Each row below holds a small network's activations on one record, seen along a few directions.
After each row come some of the record's fields: Ses, Baf, Bil, Vog, Pigal, Gup.
Other fields move the rows too, some of them a lot.
In the rows, zero is written as 500.
Random noise pushes rows far along 12 fixed directions. That doesn't count. These rows show it; they differ only by the noise:
| 617 | 689 | 659 | 442 | 505 | 462 | 614 | 438 | 506 | 591 | 533 | 505 | 454 | 630 | 593 | 571 | 604 | 500 | 604 | 361 | 502 | 590 | 323 | 486 | 560 | 485 | 678 | 424 | 559 | 514 | 442 | 493 | 455 | 508 |
| 625 | 669 | 614 | 454 | 515 | 566 | 587 | 417 | 342 | 647 | 676 | 481 | 376 | 608 | 517 | 557 | 726 | 493 | 718 | 323 | 477 | 612 | 475 | 488 | 718 | 497 | 716 | 423 | 534 | 498 | 367 | 469 | 438 | 515 |
| 670 | 293 | 614 | 585 | 525 | 505 | 704 | 566 | 585 | 391 | 437 | 261 | 514 | 648 | 466 | 582 | 511 | 543 | 676 | 426 | 456 | 369 | 492 | 362 | 715 | 558 | 441 | 585 | 667 | 527 | 454 | 696 | 457 | 573 |
| 494 | 463 | 438 | 445 | 570 | 694 | 524 | 510 | 519 | 554 | 684 | 556 | 229 | 514 | 494 | 646 | 600 | 382 | 606 | 536 | 366 | 460 | 686 | 440 | 715 | 695 | 429 | 599 | 478 | 477 | 359 | 630 | 286 | 440 |
| 285 | 434 | 714 | 635 | 475 | 594 | 676 | 640 | 317 | 788 | 486 | 442 | 377 | 359 | 572 | 657 | 416 | 554 | 521 | 571 | 549 | 683 | 532 | 491 | 366 | 426 | 556 | 429 | 536 | 565 | 525 | 313 | 773 | 353 |
| 507 | 270 | 383 | 482 | 595 | 666 | 420 | 553 | 262 | 454 | 403 | 432 | 655 | 549 | 520 | 677 | 431 | 577 | 410 | 495 | 447 | 460 | 636 | 454 | 503 | 425 | 407 | 408 | 450 | 385 | 675 | 458 | 594 | 555 |
| 484 | 601 | 545 | 440 | 538 | 658 | 660 | 487 | 613 | 710 | 580 | 569 | 200 | 561 | 658 | 723 | 474 | 367 | 422 | 498 | 494 | 564 | 393 | 471 | 418 | 619 | 598 | 421 | 506 | 498 | 466 | 453 | 355 | 422 |
| 697 | 677 | 591 | 360 | 476 | 465 | 614 | 460 | 370 | 453 | 676 | 416 | 480 | 600 | 428 | 282 | 831 | 488 | 584 | 467 | 522 | 505 | 538 | 638 | 681 | 398 | 536 | 297 | 326 | 383 | 374 | 540 | 478 | 533 |
| 376 | 621 | 507 | 253 | 456 | 613 | 393 | 432 | 280 | 672 | 452 | 561 | 599 | 644 | 444 | 711 | 403 | 353 | 530 | 516 | 478 | 660 | 432 | 483 | 418 | 272 | 568 | 267 | 368 | 364 | 543 | 381 | 440 | 496 |
| 396 | 616 | 472 | 449 | 331 | 384 | 467 | 536 | 658 | 546 | 350 | 578 | 389 | 361 | 398 | 422 | 297 | 464 | 445 | 602 | 540 | 630 | 428 | 536 | 405 | 474 | 353 | 586 | 393 | 566 | 366 | 342 | 537 | 305 |
| 395 | 579 | 537 | 523 | 555 | 464 | 481 | 599 | 628 | 477 | 451 | 690 | 556 | 426 | 754 | 678 | 399 | 567 | 380 | 587 | 449 | 486 | 456 | 526 | 357 | 587 | 345 | 587 | 522 | 570 | 655 | 599 | 588 | 392 |
| 408 | 801 | 621 | 460 | 372 | 409 | 639 | 528 | 840 | 657 | 490 | 688 | 288 | 518 | 655 | 660 | 351 | 351 | 530 | 553 | 539 | 643 | 266 | 529 | 406 | 606 | 458 | 562 | 550 | 669 | 425 | 543 | 406 | 317 |
| 455 | 474 | 780 | 605 | 523 | 468 | 734 | 574 | 680 | 495 | 579 | 330 | 412 | 273 | 510 | 365 | 512 | 649 | 398 | 642 | 465 | 272 | 454 | 434 | 301 | 485 | 451 | 589 | 513 | 490 | 413 | 564 | 594 | 382 |
| 445 | 240 | 654 | 711 | 619 | 513 | 470 | 614 | 126 | 537 | 348 | 427 | 735 | 438 | 604 | 685 | 483 | 779 | 598 | 391 | 440 | 632 | 629 | 425 | 553 | 411 | 567 | 524 | 657 | 559 | 674 | 409 | 888 | 507 |

| 519 | 344 | 225 | 450 | 508 | 772 | 552 | 545 | 468 | 601 | 505 | 436 | 326 | 673 | 532 | 746 | 427 | 321 | 510 | 470 | 576 | 457 | 525 | 435 | 591 | 639 | 471 | 447 | 527 | 450 | 569 | 469 | 307 | 601 |  {Ses: z1, Baf: j1, Bil: n2, Vog: h2, Pigal: f3, Gup: w3}
| 614 | 602 | 361 | 608 | 358 | 399 | 307 | 356 | 523 | 497 | 418 | 625 | 467 | 422 | 380 | 455 | 340 | 579 | 475 | 320 | 491 | 764 | 549 | 555 | 599 | 481 | 526 | 572 | 493 | 701 | 405 | 277 | 585 | 352 |  {Ses: z1, Baf: j2, Bil: n1, Vog: h4, Pigal: f1, Gup: w1}
| 439 | 523 | 532 | 418 | 682 | 373 | 455 | 555 | 580 | 531 | 353 | 801 | 321 | 475 | 780 | 549 | 590 | 485 | 327 | 535 | 417 | 687 | 447 | 569 | 400 | 733 | 600 | 565 | 488 | 478 | 503 | 466 | 489 | 447 |  {Ses: z1, Baf: j2, Bil: n1, Vog: h2, Pigal: f3, Gup: w4}
| 561 | 737 | 516 | 225 | 603 | 561 | 320 | 298 | 445 | 437 | 671 | 623 | 671 | 628 | 541 | 556 | 656 | 412 | 405 | 558 | 294 | 380 | 511 | 510 | 398 | 391 | 604 | 279 | 332 | 371 | 522 | 645 | 249 | 526 |  {Ses: z1, Baf: j2, Bil: n2, Vog: h3, Pigal: f1, Gup: w1}
| 664 | 426 | 479 | 795 | 503 | 563 | 591 | 471 | 506 | 509 | 706 | 435 | 454 | 489 | 588 | 554 | 554 | 640 | 623 | 282 | 544 | 479 | 601 | 504 | 684 | 587 | 595 | 584 | 727 | 705 | 583 | 571 | 597 | 525 |  {Ses: z1, Baf: j1, Bil: n2, Vog: h2, Pigal: f3, Gup: w3}
| 497 | 607 | 501 | 684 | 458 | 450 | 498 | 524 | 528 | 460 | 710 | 540 | 423 | 206 | 514 | 263 | 617 | 644 | 419 | 596 | 500 | 453 | 689 | 642 | 488 | 555 | 385 | 559 | 416 | 656 | 444 | 482 | 670 | 331 |  {Ses: z2, Baf: j1, Bil: n2, Vog: h3, Pigal: f1, Gup: w3}
| 502 | 448 | 502 | 408 | 571 | 513 | 512 | 526 | 442 | 464 | 413 | 373 | 601 | 533 | 491 | 445 | 561 | 558 | 517 | 469 | 546 | 328 | 347 | 387 | 446 | 474 | 562 | 545 | 533 | 325 | 522 | 475 | 459 | 658 |  {Ses: z1, Baf: j1, Bil: n2, Vog: h2, Pigal: f3, Gup: w1}
| 620 | 757 | 407 | 501 | 454 | 496 | 557 | 412 | 697 | 519 | 582 | 586 | 461 | 521 | 682 | 458 | 487 | 508 | 265 | 399 | 674 | 461 | 260 | 613 | 300 | 514 | 580 | 387 | 477 | 532 | 638 | 405 | 476 | 519 |  {Ses: z1, Baf: j1, Bil: n2, Vog: h2, Pigal: f3, Gup: w1}
| 397 | 540 | 321 | 564 | 337 | 532 | 457 | 583 | 301 | 685 | 462 | 573 | 574 | 526 | 596 | 624 | 370 | 457 | 583 | 455 | 728 | 737 | 495 | 643 | 467 | 395 | 515 | 339 | 524 | 630 | 710 | 282 | 713 | 501 |  {Ses: z1, Baf: j1, Bil: n2, Vog: h2, Pigal: f3, Gup: w4}
| 346 | 629 | 440 | 513 | 255 | 568 | 574 | 579 | 578 | 690 | 590 | 441 | 425 | 544 | 383 | 654 | 329 | 369 | 919 | 468 | 641 | 501 | 398 | 407 | 678 | 485 | 395 | 684 | 648 | 609 | 423 | 561 | 404 | 492 |  {Ses: z1, Baf: j1, Bil: n2, Vog: h2, Pigal: f3, Gup: w4}
| 539 | 619 | 491 | 430 | 484 | 471 | 710 | 634 | 624 | 497 | 469 | 592 | 313 | 653 | 648 | 482 | 609 | 330 | 415 | 569 | 637 | 617 | 413 | 679 | 565 | 654 | 368 | 393 | 402 | 470 | 516 | 563 | 471 | 511 |  {Ses: z2, Baf: j2, Bil: n2, Vog: h2, Pigal: f3, Gup: w4}
| 674 | 702 | 254 | 483 | 310 | 450 | 517 | 540 | 569 | 461 | 500 | 387 | 421 | 499 | 394 | 352 | 563 | 563 | 721 | 386 | 612 | 398 | 398 | 483 | 770 | 599 | 359 | 694 | 496 | 556 | 293 | 423 | 405 | 511 |  {Ses: z2, Baf: j2, Bil: n1, Vog: h4, Pigal: f1, Gup: w4}
| 370 | 419 | 358 | 449 | 469 | 503 | 282 | 573 | 288 | 431 | 419 | 573 | 735 | 491 | 447 | 591 | 434 | 500 | 574 | 609 | 423 | 535 | 700 | 531 | 558 | 411 | 299 | 501 | 417 | 502 | 594 | 533 | 588 | 487 |  {Ses: z2, Baf: j2, Bil: n1, Vog: h4, Pigal: f3, Gup: w1}
| 417 | 498 | 481 | 410 | 716 | 409 | 415 | 690 | 405 | 387 | 430 | 751 | 351 | 350 | 649 | 336 | 803 | 598 | 467 | 579 | 442 | 570 | 622 | 591 | 655 | 790 | 381 | 739 | 374 | 346 | 433 | 524 | 580 | 477 |  {Ses: z1, Baf: j1, Bil: n2, Vog: h2, Pigal: f3, Gup: w4}
| 550 | 275 | 435 | 570 | 530 | 474 | 537 | 602 | 488 | 445 | 326 | 527 | 482 | 672 | 577 | 633 | 501 | 413 | 593 | 466 | 534 | 649 | 575 | 519 | 694 | 653 | 455 | 509 | 617 | 598 | 574 | 567 | 521 | 564 |  {Ses: z2, Baf: j2, Bil: n2, Vog: h2, Pigal: f3, Gup: w1}
| 473 | 511 | 436 | 552 | 487 | 686 | 626 | 511 | 692 | 511 | 670 | 455 | 261 | 312 | 485 | 431 | 411 | 484 | 146 | 672 | 513 | 322 | 583 | 557 | 272 | 546 | 324 | 450 | 324 | 458 | 499 | 473 | 475 | 349 |  {Ses: z1, Baf: j1, Bil: n2, Vog: h4, Pigal: f1, Gup: w3}
| 556 | 306 | 592 | 657 | 649 | 618 | 734 | 586 | 502 | 645 | 324 | 397 | 335 | 669 | 737 | 787 | 517 | 476 | 536 | 352 | 564 | 574 | 331 | 341 | 548 | 757 | 715 | 519 | 780 | 565 | 557 | 432 | 487 | 616 |  {Ses: z1, Baf: j2, Bil: n2, Vog: h4, Pigal: f1, Gup: w1}
| 627 | 443 | 549 | 815 | 466 | 545 | 663 | 494 | 521 | 595 | 530 | 282 | 496 | 431 | 564 | 623 | 367 | 775 | 571 | 261 | 533 | 417 | 391 | 354 | 510 | 496 | 610 | 642 | 769 | 681 | 535 | 407 | 668 | 495 |  {Ses: z2, Baf: j1, Bil: n1, Vog: h4, Pigal: f3, Gup: w4}
| 302 | 450 | 770 | 488 | 462 | 588 | 609 | 444 | 471 | 702 | 605 | 448 | 424 | 453 | 405 | 551 | 448 | 342 | 472 | 645 | 485 | 573 | 543 | 477 | 302 | 330 | 641 | 311 | 467 | 485 | 447 | 486 | 504 | 420 |  {Ses: z1, Baf: j2, Bil: n1, Vog: h2, Pigal: f3, Gup: w4}
| 519 | 456 | 575 | 496 | 498 | 183 | 543 | 681 | 625 | 342 | 139 | 551 | 677 | 599 | 635 | 448 | 447 | 587 | 571 | 480 | 591 | 598 | 293 | 541 | 530 | 543 | 397 | 629 | 608 | 516 | 605 | 578 | 653 | 559 |  {Ses: z2, Baf: j1, Bil: n2, Vog: h2, Pigal: f3, Gup: w4}
| 381 | 532 | 522 | 448 | 546 | 471 | 521 | 533 | 469 | 735 | 417 | 612 |  59 | 355 | 492 | 390 | 636 | 428 | 565 | 483 | 523 | 742 | 452 | 459 | 552 | 735 | 713 | 670 | 501 | 471 | 192 | 215 | 435 | 420 |  {Ses: z1, Baf: j2, Bil: n1, Vog: h2, Pigal: f3, Gup: w1}
| 336 | 536 | 363 | 306 | 458 | 476 | 266 | 534 | 363 | 510 | 281 | 654 | 680 | 594 | 490 | 676 | 343 | 383 | 540 | 592 | 445 | 639 | 491 | 499 | 466 | 430 | 396 | 461 | 413 | 465 | 567 | 450 | 467 | 494 |  {Ses: z1, Baf: j2, Bil: n2, Vog: h4, Pigal: f1, Gup: w4}
| 552 | 505 | 496 | 463 | 548 | 293 | 352 | 437 | 458 | 412 | 370 | 752 | 360 | 466 | 452 | 245 | 672 | 413 | 361 | 500 | 465 | 886 | 657 | 711 | 607 | 601 | 581 | 429 | 336 | 527 | 354 | 343 | 561 | 415 |  {Ses: z1, Baf: j1, Bil: n1, Vog: h4, Pigal: f1, Gup: w1}
| 498 | 151 | 516 | 659 | 580 | 440 | 393 | 511 | 469 | 329 | 409 | 540 | 409 | 368 | 307 | 343 | 500 | 540 | 442 | 518 | 393 | 648 | 833 | 519 | 683 | 602 | 422 | 659 | 488 | 541 | 403 | 507 | 614 | 427 |  {Ses: z1, Baf: j1, Bil: n2, Vog: h2, Pigal: f3, Gup: w1}
| 491 | 645 | 465 | 324 | 525 | 550 | 464 | 498 | 364 | 553 | 378 | 508 | 517 | 657 | 474 | 540 | 603 | 412 | 609 | 410 | 564 | 566 | 315 | 437 | 626 | 535 | 561 | 489 | 459 | 343 | 431 | 401 | 383 | 629 |  {Ses: z1, Baf: j2, Bil: n2, Vog: h4, Pigal: f1, Gup: w4}
| 560 |  77 | 871 | 649 | 635 | 453 | 730 | 412 | 721 | 465 | 363 | 324 | 207 | 490 | 324 | 406 | 434 | 410 | 294 | 581 | 323 | 611 | 611 | 384 | 411 | 569 | 707 | 444 | 572 | 541 | 288 | 526 | 448 | 394 |  {Ses: z1, Baf: j1, Bil: n2, Vog: h4, Pigal: f3, Gup: w3}
| 336 | 720 | 578 | 482 | 573 | 516 | 492 | 514 | 504 | 694 | 701 | 668 | 342 | 307 | 701 | 496 | 637 | 548 | 528 | 527 | 505 | 471 | 426 | 504 | 361 | 597 | 657 | 608 | 528 | 496 | 466 | 466 | 488 | 440 |  {Ses: z1, Baf: j1, Bil: n1, Vog: h2, Pigal: f3, Gup: w4}
| 329 | 275 | 561 | 625 | 475 | 618 | 651 | 622 | 549 | 624 | 514 | 522 | 298 | 464 | 536 | 635 | 409 | 308 | 434 | 686 | 552 | 632 | 690 | 556 | 452 | 595 | 411 | 414 | 514 | 615 | 540 | 528 | 565 | 400 |  {Ses: z1, Baf: j2, Bil: n1, Vog: h2, Pigal: f3, Gup: w1}
| 318 | 625 | 554 | 526 | 512 | 556 | 593 | 617 | 451 | 721 | 626 | 527 | 318 | 345 | 603 | 513 | 575 | 556 | 633 | 506 | 581 | 484 | 412 | 462 | 467 | 581 | 567 | 656 | 566 | 463 | 447 | 421 | 549 | 471 |  {Ses: z1, Baf: j1, Bil: n2, Vog: h2, Pigal: f3, Gup: w4}
| 163 | 448 | 616 | 457 | 502 | 505 | 557 | 774 | 262 | 643 | 517 | 445 | 495 | 336 | 476 | 469 | 608 | 541 | 783 | 704 | 529 | 465 | 589 | 463 | 546 | 478 | 362 | 663 | 481 | 382 | 440 | 548 | 652 | 491 |  {Ses: z1, Baf: j1, Bil: n2, Vog: h2, Pigal: f3, Gup: w4}
| 467 | 420 | 571 | 475 | 591 | 524 | 513 | 580 | 340 | 499 | 428 | 436 | 550 | 518 | 514 | 554 | 596 | 574 | 605 | 508 | 433 | 470 | 523 | 416 | 578 | 527 | 502 | 556 | 522 | 431 | 486 | 518 | 537 | 539 |  {Ses: z2, Baf: j2, Bil: n2, Vog: h4, Pigal: f3, Gup: w1}
| 176 | 637 | 804 | 271 | 484 | 339 | 519 | 598 | 465 | 630 | 300 | 598 | 521 | 505 | 437 | 481 | 477 | 369 | 607 | 680 | 486 | 680 | 307 | 469 | 370 | 393 | 518 | 525 | 422 | 349 | 377 | 493 | 517 | 460 |  {Ses: z1, Baf: j2, Bil: n2, Vog: h2, Pigal: f3, Gup: w4}
| 362 | 635 | 620 | 535 | 449 | 504 | 528 | 537 | 509 | 580 | 662 | 646 | 610 | 609 | 627 | 721 | 501 | 352 | 677 | 559 | 499 | 604 | 559 | 586 | 553 | 462 | 432 | 422 | 571 | 630 | 627 | 757 | 515 | 484 |  {Ses: z1, Baf: j1, Bil: n1, Vog: h4, Pigal: f1, Gup: w1}
| 395 | 662 | 604 | 635 | 515 | 410 | 527 | 621 | 529 | 448 | 711 | 637 | 671 | 347 | 752 | 449 | 626 | 644 | 510 | 592 | 555 | 394 | 547 | 655 | 410 | 503 | 382 | 548 | 542 | 598 | 708 | 705 | 721 | 463 |  {Ses: z1, Baf: j1, Bil: n2, Vog: h2, Pigal: f3, Gup: w4}
| 751 | 539 | 220 | 753 | 392 | 686 | 504 | 437 | 358 | 502 | 719 | 384 | 633 | 581 | 570 | 634 | 503 | 665 | 606 | 181 | 668 | 413 | 548 | 539 | 714 | 467 | 495 | 466 | 653 | 677 | 718 | 456 | 617 | 615 |  {Ses: z2, Baf: j1, Bil: n2, Vog: h2, Pigal: f3, Gup: w1}
| 383 | 527 | 677 | 538 | 487 | 494 | 733 | 729 | 374 | 579 | 338 | 330 | 534 | 510 | 524 | 518 | 516 | 578 | 573 | 555 | 607 | 524 | 359 | 476 | 501 | 475 | 376 | 518 | 493 | 416 | 504 | 444 | 702 | 526 |  {Ses: z1, Baf: j2, Bil: n2, Vog: h3, Pigal: f1, Gup: w4}

Here are new rows. What are their fields?
| 547 | 603 | 770 | 603 | 488 | 240 | 528 | 400 | 654 | 521 | 329 | 578 | 620 | 509 | 621 | 485 | 415 | 605 | 469 | 330 | 556 | 676 | 210 | 480 | 341 | 433 | 760 | 517 | 698 | 646 | 552 | 427 | 647 | 489 |  {Ses: z1, Baf: j1, Bil: n1, Vog: h2, Pigal: f3, Gup: w1}
| 646 | 518 | 558 | 639 | 384 | 356 | 533 | 463 | 442 | 392 | 562 | 373 | 733 | 524 | 406 | 325 | 518 | 653 | 597 | 359 | 610 | 509 | 496 | 596 | 581 | 285 | 510 | 440 | 563 | 579 | 592 | 527 | 710 | 557 |  {Ses: z2, Baf: j1, Bil: n2, Vog: h2, Pigal: f3, Gup: w1}
| 298 | 421 | 649 | 487 | 460 | 521 | 610 | 644 | 281 | 676 | 578 | 247 | 321 | 253 | 267 | 264 | 727 | 566 | 837 | 634 | 509 | 377 | 579 | 357 | 618 | 504 | 555 | 710 | 496 | 398 | 148 | 391 | 527 | 484 |  {Ses: z2, Baf: j2, Bil: n1, Vog: h2, Pigal: f3, Gup: w4}
| 362 | 267 | 292 | 664 | 493 | 449 | 230 | 616 | 416 | 380 | 316 | 671 | 740 | 399 | 572 | 656 | 263 | 604 | 536 | 513 | 489 | 600 | 702 | 521 | 558 | 545 | 278 | 686 | 608 | 672 | 747 | 526 | 731 | 464 |  {Ses: z1, Baf: j1, Bil: n2, Vog: h2, Pigal: f3, Gup: w3}
| 540 | 396 | 588 | 504 | 506 | 408 | 528 | 476 | 634 | 371 | 420 | 385 | 491 | 478 | 340 | 318 | 536 | 501 | 541 | 517 | 477 | 389 | 461 | 401 | 560 | 536 | 492 | 643 | 544 | 459 | 345 | 566 | 415 | 542 |  {Ses: z2, Baf: j2, Bil: n2, Vog: h2, Pigal: f3, Gup: w1}
| 364 | 644 | 697 | 586 | 478 | 559 | 392 | 301 | 613 | 562 | 717 | 470 | 665 | 327 | 407 | 578 | 355 | 617 | 566 | 451 | 365 | 251 | 398 | 281 | 309 | 345 | 639 | 685 | 653 | 562 | 469 | 608 | 416 | 463 |  {Ses: z1, Baf: j2, Bil: n2, Vog: h2, Pigal: f3, Gup: w4}
| 340 | 598 | 504 | 418 | 602 | 483 | 503 | 710 | 405 | 450 | 526 | 704 | 476 | 465 | 653 | 483 | 679 | 494 | 497 | 627 | 512 | 551 | 576 | 637 | 595 | 636 | 266 | 596 | 374 | 374 | 567 | 634 | 602 | 500 |  {Ses: z1, Baf: j1, Bil: n2, Vog: h2, Pigal: f3, Gup: w4}
| 593 | 678 | 558 | 553 | 259 | 407 | 634 | 400 | 701 | 555 | 650 | 453 | 487 | 630 | 399 | 469 | 400 | 370 | 657 | 418 | 631 | 577 | 382 | 585 | 551 | 359 | 540 | 402 | 586 | 680 | 476 | 580 | 447 | 474 |  {Ses: z2, Baf: j1, Bil: n2, Vog: h2, Pigal: f3, Gup: w1}
| 479 | 493 | 614 | 498 | 419 | 472 | 597 | 445 | 747 | 536 | 477 | 492 | 461 | 614 | 462 | 603 | 314 | 347 | 515 | 516 | 525 | 533 | 382 | 459 | 433 | 450 | 521 | 462 | 578 | 565 | 503 | 622 | 379 | 477 |  {Ses: z2, Baf: j1, Bil: n2, Vog: h2, Pigal: f3, Gup: w4}
| 520 | 699 | 279 | 522 | 212 | 553 | 566 | 562 | 689 | 486 | 464 | 324 | 615 | 497 | 413 | 526 | 228 | 524 | 556 | 500 | 703 | 275 | 279 | 456 | 455 | 411 | 209 | 582 | 498 | 575 | 543 | 459 | 480 | 493 |  {Ses: z1, Baf: j2, Bil: n2, Vog: h4, Pigal: f1, Gup: w4}
| 331 | 417 | 425 | 179 | 621 | 376 | 314 | 698 | 373 | 297 | 276 | 614 | 690 | 460 | 494 | 379 | 565 | 506 | 414 | 794 | 381 | 423 | 605 | 558 | 434 | 459 | 197 | 531 | 223 | 197 | 540 | 611 | 521 | 511 |  {Ses: z1, Baf: j1, Bil: n1, Vog: h4, Pigal: f1, Gup: w4}
| 524 | 561 | 383 | 341 | 395 | 410 | 620 | 595 | 585 | 570 | 377 | 460 | 201 | 501 | 423 | 304 | 522 | 368 | 489 | 608 | 602 | 603 | 420 | 591 | 503 | 575 | 440 | 462 | 342 | 440 | 293 | 326 | 415 | 439 |  {Ses: z1, Baf: j1, Bil: n2, Vog: h4, Pigal: f1, Gup: w1}
| 437 | 509 | 165 | 347 | 491 | 471 | 195 | 452 | 539 | 486 | 351 | 757 | 443 | 443 | 511 | 484 | 366 | 420 | 357 | 522 | 511 | 614 | 509 | 551 | 415 | 581 | 494 | 548 | 388 | 469 | 525 | 304 | 392 | 464 |  {Ses: z1, Baf: j1, Bil: n2, Vog: h2, Pigal: f3, Gup: w4}
| 166 | 529 | 583 | 304 | 487 | 414 | 328 | 631 | 467 | 448 | 256 | 618 | 794 | 550 | 423 | 645 | 306 | 422 | 679 | 625 | 472 | 501 | 363 | 376 | 479 | 399 | 273 | 707 | 508 | 342 | 570 | 651 | 499 | 565 |  {Ses: z1, Baf: j1, Bil: n2, Vog: h2, Pigal: f3, Gup: w1}
| 560 | 446 | 429 | 648 | 543 | 558 | 425 | 417 | 477 | 514 | 550 | 559 | 519 | 430 | 591 | 559 | 446 | 611 | 344 | 373 | 512 | 527 | 552 | 518 | 416 | 502 | 606 | 487 | 560 | 568 | 621 | 402 | 595 | 495 |  {Ses: z1, Baf: j2, Bil: n1, Vog: h2, Pigal: f3, Gup: w1}
| 489 | 283 | 228 | 418 | 498 | 643 | 516 | 654 | 286 | 563 | 384 | 469 | 405 | 650 | 528 | 625 | 543 | 356 | 546 | 539 | 598 | 608 | 642 | 559 | 660 | 588 | 392 | 387 | 432 | 422 | 565 | 411 | 488 | 592 |  {Ses: z2, Baf: j2, Bil: n1, Vog: h2, Pigal: f3, Gup: w1}
| 526 | 598 | 409 | 518 | 439 | 432 | 520 | 516 | 726 | 565 | 373 | 622 | 394 | 608 | 643 | 686 | 370 | 435 | 590 | 384 | 560 | 586 | 288 | 448 | 553 | 679 | 521 | 660 | 670 | 643 | 492 | 499 | 383 | 503 |  {Ses: z2, Baf: j2, Bil: n1, Vog: h2, Pigal: f3, Gup: w1}
| 505 | 343 | 757 | 561 | 481 | 452 | 844 | 611 | 479 | 654 | 347 | 264 | 365 | 571 | 491 | 432 | 497 | 483 | 507 | 487 | 676 | 620 | 321 | 492 | 397 | 413 | 674 | 348 | 582 | 439 | 488 | 350 | 650 | 545 |  {Ses: z2, Baf: j1, Bil: n2, Vog: h2, Pigal: f3, Gup: w1}
